Each row below holds a small network's activations on one record, seen along a few directions.
Each row is followed by the record's values for the fields Rov, Siv, Dafo, Maz, Gapu, Darob.
The largest differences between rows may come from other fields.
In the rows, 500 means zero.
Random noise pushes rows far along 11 fixed directions. That doesn't count. These rows show it; they differ only by the noise:
[241 569 565 478 789 635 400 494 535 749 392 127 376 488 532 586 404 385
 477 783 467 464 650 697]
[600 816 538 670 566 453 726 352 616 442 906 342 373 624 712 476 455 341
 842 431 635 767 493 548]
[458 408 542 737 568 449 596 398 316 435 678 412 353 386 523 313 309 334
 413 608 543 594 610 445]
[284 435 697 373 500 505 472 477 553 299 341 765 543 503 625 505 584 302
 456 451 509 715 599 635]
[200 274 450 369 616 434 467 435 464 421 378 527 843 334 532 556 506 503
 426 294 405 674 373 602]
[457 472 467 670 676 454 708 325 399 473 645 368 574 492 577 418 398 386
 524 454 554 529 360 564]
[573 572 338 568 570 397 549 422 585 593 703 293 605 525 486 527 432 675
 659 395 433 540 393 432]
[683 420 464 431 322 573 291 519 294 500 478 562 554 532 499 651 445 641
 406 408 518 629 448 440]
[398 616 661 629 584 451 595 471 718 464 522 299 560 741 639 551 516 369
 677 436 537 661 605 748]
[687 631 475 481 582 514 457 297 641 541 480 475 575 624 500 544 547 657
 506 458 424 364 500 582]
[799 653 443 664 483 455 426 380 644 535 420 569 560 390 274 331 598 597
 309 604 479 356 721 522]
[348 692 545 313 625 501 561 371 695 392 541 706 524 402 639 493 634 350
 651 445 510 719 505 589]
[605 438 488 625 433 575 494 442 346 431 607 558 468 540 546 402 325 511
 535 335 581 747 545 563]

[572 494 616 600 515 679 437 580 289 541 461 448 512 616 632 489 390 336
 477 452 704 754 516 808] -> <Rov:d4 Siv:l2 Dafo:s3 Maz:c2 Gapu:j2 Darob:n1>
[539 575 445 643 386 326 565 665 761 505 609 592 383 465 307 318 522 598
 614 587 433 494 700 296] -> <Rov:d4 Siv:l1 Dafo:s4 Maz:c1 Gapu:j1 Darob:n2>
[484 571 388 659 583 520 603 455 414 573 601 499 421 150 371 287 505 344
 410 687 646 541 569 460] -> <Rov:d1 Siv:l2 Dafo:s4 Maz:c1 Gapu:j1 Darob:n2>
[472 681 554 397 615 425 646 384 502 444 736 434 285 501 691 565 477 291
 699 592 518 476 397 428] -> <Rov:d2 Siv:l2 Dafo:s1 Maz:c1 Gapu:j1 Darob:n1>
[498 475 472 347 452 596 316 477 514 633 308 538 546 417 401 655 547 712
 317 527 457 518 617 556] -> <Rov:d4 Siv:l1 Dafo:s1 Maz:c1 Gapu:j2 Darob:n2>
[750 860 398 471 654 731 420 361 437 720 620 279 387 452 515 597 539 499
 537 688 559 330 455 586] -> <Rov:d4 Siv:l2 Dafo:s3 Maz:c1 Gapu:j1 Darob:n1>
[331 331 383 548 634 599 564 571 490 655 445 480 509 592 449 326 301 636
 598 360 433 429 427 549] -> <Rov:d2 Siv:l1 Dafo:s2 Maz:c2 Gapu:j1 Darob:n1>
[252 501 615 369 499 438 320 557 601 431 431 437 640 392 592 594 527 382
 519 443 455 807 707 678] -> <Rov:d3 Siv:l1 Dafo:s2 Maz:c1 Gapu:j1 Darob:n1>
[317 363 433 556 558 457 444 682 498 591 426 343 737 559 483 562 545 589
 521 468 372 392 298 436] -> <Rov:d4 Siv:l2 Dafo:s3 Maz:c2 Gapu:j1 Darob:n1>
[378 677 370 569 568 556 383 748 656 681 576 395 423 294 374 368 534 523
 653 649 449 564 636 401] -> <Rov:d4 Siv:l2 Dafo:s3 Maz:c2 Gapu:j1 Darob:n1>
[355 712 462 424 574 584 486 715 574 690 499 181 499 525 494 699 583 406
 676 635 535 545 430 555] -> <Rov:d4 Siv:l2 Dafo:s3 Maz:c1 Gapu:j2 Darob:n1>
[361 502 393 363 582 590 502 432 366 589 522 470 525 292 507 588 525 481
 466 505 493 463 344 443] -> <Rov:d2 Siv:l1 Dafo:s2 Maz:c1 Gapu:j1 Darob:n1>
[563 648 380 579 529 298 677 673 562 594 577 325 758 412 424 583 601 350
 548 572 667 534 313 485] -> <Rov:d2 Siv:l1 Dafo:s1 Maz:c2 Gapu:j1 Darob:n2>
[620 509 582 580 400 463 454 577 674 499 436 623 414 815 491 388 454 641
 614 451 449 496 662 557] -> <Rov:d3 Siv:l1 Dafo:s3 Maz:c1 Gapu:j1 Darob:n1>
[464 400 450 596 354 287 732 724 473 493 700 408 392 603 443 532 434 507
 664 570 499 479 313 163] -> <Rov:d4 Siv:l2 Dafo:s4 Maz:c1 Gapu:j2 Darob:n2>
[487 455 418 674 689 481 703 406 533 487 697 395 511 587 528 224 272 505
 692 253 474 565 454 638] -> <Rov:d2 Siv:l2 Dafo:s3 Maz:c2 Gapu:j2 Darob:n1>
[470 581 307 383 746 589 506 533 423 761 450 303 698 463 468 607 572 491
 522 563 512 291 140 539] -> <Rov:d1 Siv:l2 Dafo:s3 Maz:c2 Gapu:j1 Darob:n1>
[322 385 488 357 560 548 445 507 511 527 248 589 409 289 351 451 529 470
 295 631 417 402 702 520] -> <Rov:d1 Siv:l2 Dafo:s2 Maz:c1 Gapu:j2 Darob:n2>
[521 628 424 520 453 418 620 611 569 564 464 674 627 409 410 462 695 452
 517 563 641 542 419 435] -> <Rov:d3 Siv:l1 Dafo:s2 Maz:c1 Gapu:j1 Darob:n1>
[614 623 614 425 484 276 677 237 688 251 621 763 469 488 577 499 720 387
 470 526 426 335 461 356] -> <Rov:d2 Siv:l1 Dafo:s4 Maz:c1 Gapu:j1 Darob:n2>
[428 414 378 424 830 585 493 438 444 709 426 274 607 544 500 464 290 610
 522 500 416 254 355 677] -> <Rov:d4 Siv:l1 Dafo:s2 Maz:c2 Gapu:j1 Darob:n1>
[607 720 466 605 570 304 575 419 709 359 735 472 580 270 473 284 565 387
 581 471 468 597 655 514] -> <Rov:d4 Siv:l2 Dafo:s3 Maz:c2 Gapu:j2 Darob:n1>
[511 734 476 622 539 452 588 465 595 580 671 269 502 444 498 543 624 438
 613 588 573 488 482 448] -> <Rov:d1 Siv:l1 Dafo:s2 Maz:c1 Gapu:j2 Darob:n1>
[240 350 606 413 474 431 491 567 511 403 580 436 343 553 578 550 430 465
 610 463 331 559 535 360] -> <Rov:d2 Siv:l2 Dafo:s3 Maz:c1 Gapu:j2 Darob:n1>
[417 297 573 492 451 448 552 441 367 365 442 687 567 499 564 501 530 446
 370 470 534 527 403 450] -> <Rov:d1 Siv:l2 Dafo:s4 Maz:c2 Gapu:j1 Darob:n2>
[514 548 604 554 443 434 573 505 679 353 572 484 353 794 585 428 465 515
 703 393 419 396 539 448] -> <Rov:d1 Siv:l2 Dafo:s1 Maz:c2 Gapu:j2 Darob:n1>
[620 656 715 614 503 615 403 361 485 416 534 417 367 622 617 520 568 340
 462 582 572 474 695 681] -> <Rov:d1 Siv:l2 Dafo:s3 Maz:c1 Gapu:j1 Darob:n1>
[521 430 522 569 337 503 396 822 576 437 345 654 707 671 431 469 591 562
 616 287 515 615 436 537] -> <Rov:d2 Siv:l2 Dafo:s3 Maz:c2 Gapu:j2 Darob:n1>
[646 813 477 490 482 635 626 547 479 688 616 288 259 609 513 653 576 405
 669 691 641 363 357 422] -> <Rov:d2 Siv:l2 Dafo:s1 Maz:c1 Gapu:j2 Darob:n1>
[515 586 507 551 559 559 481 474 443 534 475 306 629 503 512 639 604 440
 456 542 514 380 406 590] -> <Rov:d4 Siv:l2 Dafo:s3 Maz:c1 Gapu:j1 Darob:n1>
[608 546 524 751 524 519 637 547 344 609 602 287 441 703 559 492 408 426
 518 623 611 335 353 446] -> <Rov:d4 Siv:l1 Dafo:s2 Maz:c2 Gapu:j1 Darob:n1>
[286 369 690 371 557 565 494 449 512 351 372 648 304 588 577 425 386 416
 475 514 405 470 693 591] -> <Rov:d4 Siv:l1 Dafo:s2 Maz:c1 Gapu:j2 Darob:n1>
[606 571 466 715 611 401 505 276 538 593 627 222 567 402 469 473 489 578
 392 618 456 416 592 516] -> <Rov:d3 Siv:l2 Dafo:s4 Maz:c1 Gapu:j1 Darob:n2>
[385 573 384 397 588 456 542 397 510 482 647 571 604 278 566 495 588 503
 573 420 454 631 346 439] -> <Rov:d4 Siv:l2 Dafo:s3 Maz:c1 Gapu:j1 Darob:n1>
[588 329 438 589 254 333 399 573 497 424 429 489 863 388 353 588 551 616
 355 227 502 727 561 550] -> <Rov:d1 Siv:l1 Dafo:s1 Maz:c1 Gapu:j1 Darob:n2>

Here are new rows. What are their fields?
[455 381 502 521 403 609 448 594 465 455 434 646 551 519 532 429 450 549
 547 351 520 649 481 542] -> <Rov:d4 Siv:l2 Dafo:s4 Maz:c2 Gapu:j1 Darob:n2>
[829 750 404 678 378 511 516 555 683 486 522 689 515 457 303 230 556 599
 562 420 583 518 679 500] -> <Rov:d4 Siv:l1 Dafo:s2 Maz:c2 Gapu:j2 Darob:n1>
[456 530 576 531 399 620 404 730 403 660 287 569 401 429 408 531 547 348
 307 784 679 624 671 566] -> <Rov:d4 Siv:l1 Dafo:s1 Maz:c1 Gapu:j1 Darob:n2>
[764 641 488 464 459 565 388 154 246 380 687 357 619 246 603 709 569 434
 319 411 641 671 446 587] -> <Rov:d1 Siv:l2 Dafo:s4 Maz:c1 Gapu:j2 Darob:n2>
[658 812 633 600 498 530 436 359 437 375 749 457 335 435 651 545 716 279
 465 704 541 413 481 307] -> <Rov:d1 Siv:l2 Dafo:s3 Maz:c2 Gapu:j2 Darob:n1>
[621 536 600 558 662 571 368 326 532 632 453 317 375 667 515 540 448 638
 334 752 347 106 580 473] -> <Rov:d4 Siv:l1 Dafo:s4 Maz:c2 Gapu:j2 Darob:n2>
[321 378 348 521 614 435 554 569 565 624 435 477 636 436 383 350 405 625
 547 431 412 486 446 527] -> <Rov:d4 Siv:l1 Dafo:s2 Maz:c1 Gapu:j1 Darob:n1>
[343 334 427 517 616 489 529 306 506 471 522 419 620 361 504 409 377 599
 474 333 384 562 527 624] -> <Rov:d4 Siv:l2 Dafo:s4 Maz:c1 Gapu:j1 Darob:n2>
[800 760 406 435 637 359 497 178 849 620 532 487 627 624 454 552 694 868
 535 509 329 114 466 470] -> <Rov:d3 Siv:l1 Dafo:s2 Maz:c1 Gapu:j1 Darob:n1>
[325 530 562 267 748 594 394 384 506 504 255 555 561 400 530 616 656 391
 355 643 389 215 417 624] -> <Rov:d2 Siv:l2 Dafo:s3 Maz:c1 Gapu:j1 Darob:n1>
[667 834 387 471 487 506 707 535 793 542 384 621 672 520 379 517 764 442
 655 385 659 510 374 690] -> <Rov:d2 Siv:l2 Dafo:s4 Maz:c1 Gapu:j2 Darob:n2>
[350 436 459 509 608 510 466 420 429 530 503 458 541 303 464 426 496 481
 425 543 472 461 509 478] -> <Rov:d1 Siv:l1 Dafo:s2 Maz:c1 Gapu:j1 Darob:n1>
[421 534 423 642 685 485 626 471 486 630 531 340 607 482 503 426 469 470
 566 508 559 501 381 622] -> <Rov:d3 Siv:l1 Dafo:s3 Maz:c1 Gapu:j1 Darob:n1>
[690 468 375 528 547 577 500 434 496 555 325 415 719 627 385 492 478 612
 409 332 540 337 391 724] -> <Rov:d1 Siv:l2 Dafo:s4 Maz:c2 Gapu:j2 Darob:n2>
[504 504 316 430 558 706 326 457 387 646 556 388 421 267 455 444 333 616
 467 423 530 703 680 609] -> <Rov:d1 Siv:l2 Dafo:s2 Maz:c2 Gapu:j1 Darob:n2>
[525 412 516 270 503 649 411 382 212 448 556 644 203 405 568 541 335 473
 379 646 467 453 484 363] -> <Rov:d4 Siv:l2 Dafo:s4 Maz:c1 Gapu:j2 Darob:n2>
[744 538 628 747 333 320 515 608 663 382 496 512 539 822 435 445 576 526
 551 460 464 358 588 485] -> <Rov:d2 Siv:l2 Dafo:s3 Maz:c1 Gapu:j1 Darob:n1>
